These are the activations of a small neural network, seen along a few directions. Each row is one input.
In each table, some parts of the input vary, and every possible input appears once, in random order.
A made-up example of a description, with smaller parts first: one of 6 places along a line, together with either a single point or one of 11 places along a line or (one of 2 separate values, together with one of 8 places around a ring).
Shared parts are said once, and a part with two or three values counts as separate values.

Other details of the inputs shift rows strongly along two fixed directions, in all tables alike. That doesn't count.

Rows:
R1: [  7   1 -18 -10   9  32  -1 -10  12   7  -9  -3   4  -3   6   0]
R2: [ 11   8 -27   8  -7  19 -27 -16   8  19 -15 -18 -17  18 -13  22]
R3: [ -2  10   1  17  -6  -8 -18  -6  -7  -1  -3  -5 -17   8  -5  10]
R4: [ -3 -14   5 -27  16  19  22   3   6  -5  11  -1  37  -9  13 -23]
R5: [ 10  10 -32  21 -19  12 -40 -25   4  18 -14 -16 -26  30 -20  30]
R6: [  4  -7 -20 -20   1  29   0  -3   7  12   0 -20   7   8   2  -1]
R7: [-1 -2  3 -2 -5  3 18 19 -1 -5  4  8 -9 -8 -2 -5]
R8: [  3   1 -17 -10  -8  27   8   6   4  12  -4  -5 -16   1   1   3]
R9: [-13  -1  28   5   7 -32  14  17 -13 -18  10  13  11 -14  10 -14]
R10: [  9   0 -19 -11   3  25   2  -3  14  10  -7  -8  -2  -1   0   2]
R11: [-11  -5  27   1   1 -34  10   8 -10 -11  12  10  14  -7  10  -9]
R12: [-11  -7  31   1   1 -32  17  19 -14 -19   9  10   9 -12   4 -10]
R13: [ -5   7  11  32 -16 -40 -34 -12 -16   1  -2  -3   1  27 -22  23]
R14: [ -7  -2  27   7   7 -33   4   1  -7 -14  10  17  19  -6   1 -10]
R15: [-11  -4  29   0   9 -30   7   0 -11 -13   7  15  27  -6   5 -10]
R16: [  7   2 -18 -12   2  27   1  -2  12  11  -7  -9   0  -1   6   2]
R17: [  2   8  -4   8   3   1 -19 -19   3   6  -8  -2  11  12  -4  10]
R18: [ 11   2 -20  -5   0  25   3  -3  10   3  -4  -2 -16  -6   4  -1]
R19: [  5   0 -18  -7  -8  26   7   7  10  11  -1  -2 -19  -2  -2   2]
R20: [ -2   0   6   1  -1   1  16  19  -1  -5   5   8 -10 -13  -2  -8]
R21: [ -2   2   9  -1  13   1   9   9  -1  -9   6  12   5 -16   9 -14]
R22: [ -3 -14  -1 -30   9  14  22  10   6  -1  10  -7  28  -6  13 -19]
R23: [  1  -8   4 -15   5   4  20  11   3   1   1   1   0 -11   3  -9]
R24: [ -5   1   8   0  -3   2  16  21  -4  -4   5   6 -10 -11   3  -7]
R25: [ -2  -6   4 -17   5   3  19   8   2  -2   3   2   7 -12  12 -12]
R26: [ -8   5  13  27 -13 -43 -37 -20 -16  -1  -6  -8   1  26 -14  23]
R27: [  1   2   6   2  13   2   7   4   1  -9   4  13   3 -15   3 -13]
R28: [-12  -4  29   5  -7 -31  19  25 -14 -17  12  15   5  -9   0  -9]
R29: [ 10   3 -17  -9  10  32   0 -10  15   9  -8  -3   6  -3  -2   0]
R30: [ -4  -6   3 -17  -2  11  25  27   1   2   3   3   8 -12   4  -8]
R31: [  1   0   4   0   7  -2  10   8   1  -7   4   6  -5 -14   7 -11]
R32: [-11  -8  29  -4   2 -31  16  14 -11  -9   7   8  13  -9   5 -10]
R33: [-13  -4  29   1  -8 -30  16  21 -12 -11  13  12   8  -6   2  -8]
R34: [  9   2 -18  -8   9  29   1 -13  12   8  -6   1  -2  -3   2  -1]
R35: [  9   5 -17   0   2  25   1   3   8   5  -5  -6 -25  -7   0   1]
R36: [ -6   3  12  24 -14 -36 -22 -13 -17  -2   3  -1  -6  22 -15  15]
R37: [  6  -1 -20 -13   3  26   1  -5  12   8  -8  -9  -3  -2   8   1]
R38: [ -4  -6   7 -14   1   2  20  16   3   0   4   1  -3 -12   9  -9]
R39: [ -5   9  14  35 -16 -49 -41 -24 -16  -4  -2  -5  -8  29 -17  23]
R40: [  6   1 -16 -12   0  26   3   3   9  13  -9 -12  -6  -1   0   5]
R41: [  4   6  -9  19  -8 -12 -33 -24  -3   8 -12 -13 -12  21 -16  23]
R42: [  9   1 -18  -5  -1  26   6   3   9   4  -6  -5 -21  -5  -1   2]
R43: [-10   7  10  31 -19 -41 -36 -16 -18  -1  -3  -4  -1  29 -17  25]
R44: [  9   0 -19  -8  11  30  -1 -12  14   6  -8  -1   4  -4   1  -1]
R45: [  9   1 -18  -9   0  24   3  -4  12   9  -3  -4 -14  -4   5  -1]
R46: [  3   8  -5  19 -10 -10 -25 -17  -5  -2  -5  -5 -12  13  -2  13]
R47: [ -8  -9  22  -5   7 -30  14   8  -4 -13   6  10  21  -7   3 -10]
R48: [ -9  -7  24  -1   4 -32  11   3  -8 -11   8   9  16  -4   3 -10]
R49: [  3  -5 -23 -17  -4  30   2   1   5  11   3 -15   4  10   0   0]
R50: [  3  14  -6  28  -5 -13 -43 -33  -5   7  -5  -3  -7  26  -7  21]
R51: [  4   0   5  -1  10   3   8   1   1 -10   3  12   5 -12   1 -11]
R52: [ 10   5 -19  -4   6  31  -2  -7   8   1  -4   2  -8  -6   6  -2]
Each input here is: one of 4 places along a line, together with either a single point or (one of 2 separate values, together with one of 6 places along a line).
The inputs of R41 and R47 match in every part but the place on the line of 4. If R32 is changed in the same way as R41 into R47, which row does it become?
Answer: R25
The inputs of R29 and R2 match in every part but the place on the line of 4. If R51 is changed in the same way as R29 into R2, which row does it become?
Answer: R42
List by row number the other rows that have the place on the line of 4 in common with R33.
Answer: R5, R7, R8, R13, R19, R20, R24, R28, R30, R36, R43, R49

Rows:
R53: [  4  13  -1  22  -1 -12 -25 -14  -1  -1  -7   0 -16   5  -3  13]
R54: [  6  14  -8  22  -2  -6 -25 -18   4   3 -11  -1 -19   7  -4  16]
R55: [ -6  -3  11   2  -3 -13  -3  -4  -6  -6   7   8  22   7  -1  -1]
R56: [ -3  -9  14  -2  -3 -23  13  10  -5  -8   3   1  -2  -5  -4  -4]
R57: [  8 -13 -16 -32  14  31  22   5  18   6  -6  -7  15 -15   6 -11]
R58: [ 1  4  0  5  5  8 -4 -8  1  1  0  7  2  1 -3  0]
R59: [ -5   0   8  12  -8 -21 -10  -3 -12 -10   6  -4 -15   7   1   1]
R60: [  2  -1   2   1  -3  -4   6  -1   1   0   0   4 -14  -2   4  -1]
R61: [  7   5 -21  -9  -2  40  15  18  12  10  -5   5 -19 -16   4   0]
R62: [-14  -1  25   1  -7 -29   6  12 -15  -5   9   8  17   4   4  -3]
R63: [ -4  -3  10   6   3 -13   1   5  -4  -1   5   4  11   1 -14  -2]
R64: [ -8 -11  11  -5   0 -19   2   2  -2   2   7  -2  26   6 -12  -1]
R65: [ -6  -1  15  -2   7   1  18  13  -4  -9  11  16  12 -12   2 -13]
R66: [ -4 -15  12 -21   9  -5  25  14   3  -3   3   5  28 -12   1  -9]
R67: [-12  -1  26   8   2 -40  -6  -7 -11  -7   3   0  16   5   5  -1]
R68: [  4   2  -2   3   8   0  -5  -9   2  -1  -7  -1   1   0 -10   2]
R69: [ 10   7 -22   8  -7  14 -17 -21   7   9  -9  -9 -33  11  -1  11]
R70: [  1 -14 -12 -41   6  38  41  33  17  14   4  -8   8 -19   9 -15]
R71: [  2   0 -12  -7 -11  20  11  10   2   3   3  -4 -22  -2   3  -3]
R72: [  1   9  -8  18  -7   0 -17   0  -4  -2  -3  -3 -15   4  -5   9]
R73: [  2   7   7  15  10 -15 -17 -19  -4  -7   2   5   5   4  -2  -1]
R74: [ -2  -8  -1 -16   3   5  10   7   4   5  -4 -11   9  -4   4  -2]
R75: [  2   5 -14  14 -16   2 -19 -10  -7   0   0 -11 -27  17  -4  10]
R76: [ -3 -13  11 -14  -4  -6  30  29   0  -3  11   4   1 -11  -3 -12]
R77: [  7  -6 -18 -24  -1  38  32  18  12   8   0   5 -20 -19  12 -13]
R78: [ -5   5   7  16   2 -12 -13  -7 -11  -9   8   3   5   8  -6  -3]
R79: [-5  4 12 10  2 -5  0  0 -8 -9  8  8  7  1 -5 -4]
R80: [  3   2 -18 -18  -5  38   9   8   8  12  -2 -11  -8   1   9  -1]
R81: [  3   8  -8   9  -4   7  -7   1   3   7  -8   5 -15  -2  -3  11]
R82: [  5  -5 -15 -19   5  30   9  -3  12   8  -3   1  11  -4   7  -5]
R83: [  3 -17   1 -37   5  21  57  41   8  -1   6   9  -2 -32  11 -23]
R84: [  6  14 -16  24  -8   2 -34 -15  -2   2 -10 -10 -24  13  -6  19]
R85: [ -9  -8  28  -3   1 -26  27  37  -4  -9   8  14  13 -19  -6 -10]
R86: [ -2  -5  11   1   5 -18  -6 -15   0  -5   0   6  23   4   1  -2]
R87: [  7  11 -16  17   3  10 -29 -23  -2   1  -4  -8 -11  15  -5   8]
R88: [  9   5 -13   8   2   2 -28 -32   3   3  -4  -8   6  16   0   8]
R89: [ 0 -4  5 -5  8  4 13 10  2 -1 -1  7  8 -8 -5 -5]
R90: [ -5  -4  19   5   7 -35  -9 -16  -5 -10   5   6  27   5   3  -5]
R91: [-14  -4  23   2  -3 -28   1  10 -15 -11  10  -2  15   3   6  -5]
R92: [  6  -2 -26 -13   2  37   0  -6  10   6   0 -11   4   3   5  -4]
R93: [  6   5 -25  -4  -3  29 -19 -13   5  12  -9 -22 -14  12   7   9]
R94: [ -2   0   1   2 -13  -3   8   8  -6  -1   6   6 -15   1   0  -1]
R95: [ -1   1  11   8   0 -21   0   7  -2  -5  -8   3  -2  -7  -9   5]
R96: [ -3   5  -2   3  -7  -2 -11  -7  -4   9  -5  -5   0  12   2   9]
R97: [  1  -6  -8 -20   0  18  16  13   6  12  -4  -9   4  -3   3   0]
R98: [  0   5  10  12   1 -15  -3   0   0  -4  -5  10  -4  -7  -1   5]
R99: [  7   1 -21 -16   3  34   4  -6  14  17 -10 -11  -6  -2  10   1]
R100: [ -2  -1  11   3  -2 -12  11  19  -3  -2  -4   9   2 -10  -7   3]
R101: [ -1  -3   3   2   4 -10 -11 -10  -5  -8   6  -4  19   8   5  -4]
R102: [  4  12  -2  20   6 -12 -28 -29   0   1  -4   2  -3  13  -7   8]
R103: [ 12   9 -19   5   7  26 -16 -24  11  10 -10  -1 -12   5  -3   8]
R104: [ -5   1  14   5   1 -23 -12  -9  -9  -3   1  -5   8   6   7   2]
R105: [-11   3  27  16  -5 -31   5  17 -14 -17   9  14   5  -7  -4  -2]
R106: [ 12   6 -26   4  -7  23 -17 -18   7  11  -8 -12 -35   9   1  10]
R107: [ -8  -4  15   1  -1 -16   2   0  -7 -11  10   5  25   5   1  -5]
Describe the family of inputs behind these rows.
Answer: one of 5 places around a ring, together with either one of 3 separate values or one of 8 places around a ring
The inputs of R74 and R56 match in every part but the place on the ring of 5. If R70 is changed in the same way as R74 into R56, which row does it become?
Answer: R76
Change only the place on the ring of 5 in R67. List by row number the other rows that result.
Answer: R54, R69, R90, R102
List by row number the other rows that have the place on the ring of 5 in common with R100.
Answer: R53, R54, R61, R72, R81, R84, R85, R95, R98, R105
Change only the place on the ring of 8 in R101. List by row number the other rows that result.
Answer: R55, R82, R86, R88, R90, R92, R107
List by row number the other rows that have the place on the ring of 5 in common with R78.
Answer: R58, R63, R65, R68, R73, R79, R87, R89, R102, R103
Change only the choice among 3 separate values in R64. List by row number the other rows that result.
Answer: R57, R66

Rows:
R108: [-9 -1  6 -3 -4 -3  5  7 -6 -6 10  3 11 -1  4 -6]
R109: [-14  -5  24   9  -4 -50 -32 -31 -18  -8  10 -12  44  36   2   7]
R110: [ 12  -2 -15 -18  16  35  21   4  19   2 -10  10  -5 -27   9  -8]
R111: [-13  -2  34  12   7 -35   4   0 -17 -22  20  21  24  -3  -2 -17]
R112: [  0   9  -9  27 -23 -19 -35 -24 -10   3  -1 -16 -31  33 -10  21]
R113: [  4  18  -8  34 -10 -15 -48 -42 -11  -5  -6  -8 -21  27   2  17]
R114: [ 12  18 -37  21 -14  18 -47 -41   2  17 -12 -21 -45  29   0  24]
R115: [  3 -13  -7 -36   3  34  52  47  14   5   0   2  -5 -32   4 -16]
R116: [  2   2 -14 -13  -5  25  15  17   8  19  -9  -3  -7  -4  -7   8]
R117: [  2   1 -20  -6 -14  25   0  14   0   9  -1 -17 -29   4   3   4]
R118: [-13  -7  34  14   0 -49   3  14 -11 -13   9  16  31  -3 -13   0]
R119: [-12  -8  44   4  15 -46  26  20 -12 -24  14  32  39 -19  -8 -19]
R120: [ 13  16 -26  11   6  35 -24 -23   8   4  -8  -8 -21   5   8   3]
R121: [ -4 -12  -3 -35   1  39  49  42   6   3  11   2   2 -23  19 -21]
R122: [  1  -7  12 -13  11  -4  24  15   9   0  -1  12   0 -24   6 -11]
R123: [ 15   0 -26 -10  -6  33   8   4  16  18 -14  -8 -29  -4  -6   9]
R124: [ -5   5  33  27  13 -48 -13  -3 -11 -19   0  17  19  -6  -9   1]
R125: [  6 -10 -23 -24   8  25  -6 -19  16  19 -12 -23  23  11  -2   5]
Describe the family of inputs behind these rows.
Answer: one of 2 separate values, together with either a single point or one of 8 places around a ring
The inputs of R113 and R110 match in every part but the choice among 2 separate values. If R112 is changed in the same way as R113 into R110, which row does it become?
Answer: R123
Change only the choice among 2 separate values in R108. List by row number the other rows that result.
Answer: R118
Change only the choice among 2 separate values in R124. List by row number the other rows that result.
Answer: R120
